Each row below is a small network's average activation on inputs in which a field has the value named, seen along a few directions.
Related values have similar rows: they may be neighbours, one step apart, or belong to one group.
In the rows, zero is written as 500.
Random noise pushes rows far along 6 fixed directions. That doesn't count. These rows show it; they differ only by the noise:
[464 360 560 622 340 746 741 406 501 361 469  87 391 516 426 739 381]
[457 506 429 363 623 566 531 504 406 382 562 478 429 528 608 608 489]
[512 549 514 477 538 463 390 495 554 428 510 422 545 434 386 415 566]
[562 490 410 439 436 247 605 619 522 356 401 285 379 408 474 505 657]
[615 480 643 644 535 448 512 426 611 439 520 293 518 390 486 464 616]
[639 506 668 559 678 520 630 305 576 616 639 565 527 448 778 531 640]
[602 470 384 504 341 446 662 491 513 641 404 601 509 559 339 631 544]
[528 531 421 411 629 467 426 537 436 426 536 574 499 516 502 537 539]


Field H:
h6: [634 467 646 661 414 507 275 526 548 517 447 447 619 502 117 482 474]
h1: [432 533 329 409 328 313 421 648 490 469 411 619 422 510 476 374 530]
h3: [435 406 500 570 634 518 455 606 312 285 625 442 364 558 742 655 389]
h16: [570 661 504 305 566 210 456 545 651 519 382 534 530 325 525 264 766]
h4: [427 545 368 286 234 152 771 559 496 703 408 549 325 524 571 449 614]
h10: [302 570 559 380 579 579 261 456 471 517 630 683 593 439 635 259 429]
h2: [251 676 508 168 419 604 501 414 625 543 463 440 580 398 389 235 560]
h12: [444 650 509 582 462 536 328 508 651 536 505 618 544 463 357 268 465]
h9: [698 385 401 690 665 318 352 715 531 318 412 596 447 477 521 428 585]
h8: [505 492 346 620 515 409 205 705 440 386 437 705 576 551 384 409 488]
h17: [604 516 396 617 714 364 353 589 480 468 499 818 527 486 651 463 565]
h14: [551 530 655 545 427 468 558 381 610 704 544 463 611 485 518 416 553]
h13: [464 477 499 425 434 571 601 480 398 689 576 560 535 581 564 586 446]
h7: [577 545 585 578 808 546 260 490 381 306 617 408 548 476 561 489 437]
h15: [506 391 749 795 560 549 394 461 494 389 583 240 488 451 489 491 372]
h18: [548 364 577 652 802 747 427 503 403 239 453 297 459 546 621 758 388]
h11: [464 455 471 537 500 616 387 569 445 316 451 329 552 525 258 590 361]
h5: [502 570 548 395 684 262 445 595 399 510 636 544 490 471 736 365 579]
H is arranged as a line.
Which values are neighbours of h10? Give them in the order they are listed.
Answer: h1, h3
Which values are neighbours of h14? Give them in the order they are listed.
Answer: h6, h13
Which values are neighbours of h16? Give them in the order they are listed.
Answer: h2, h18
Which values are neighbours of h4? Give them in the order they are listed.
Answer: h15, h5
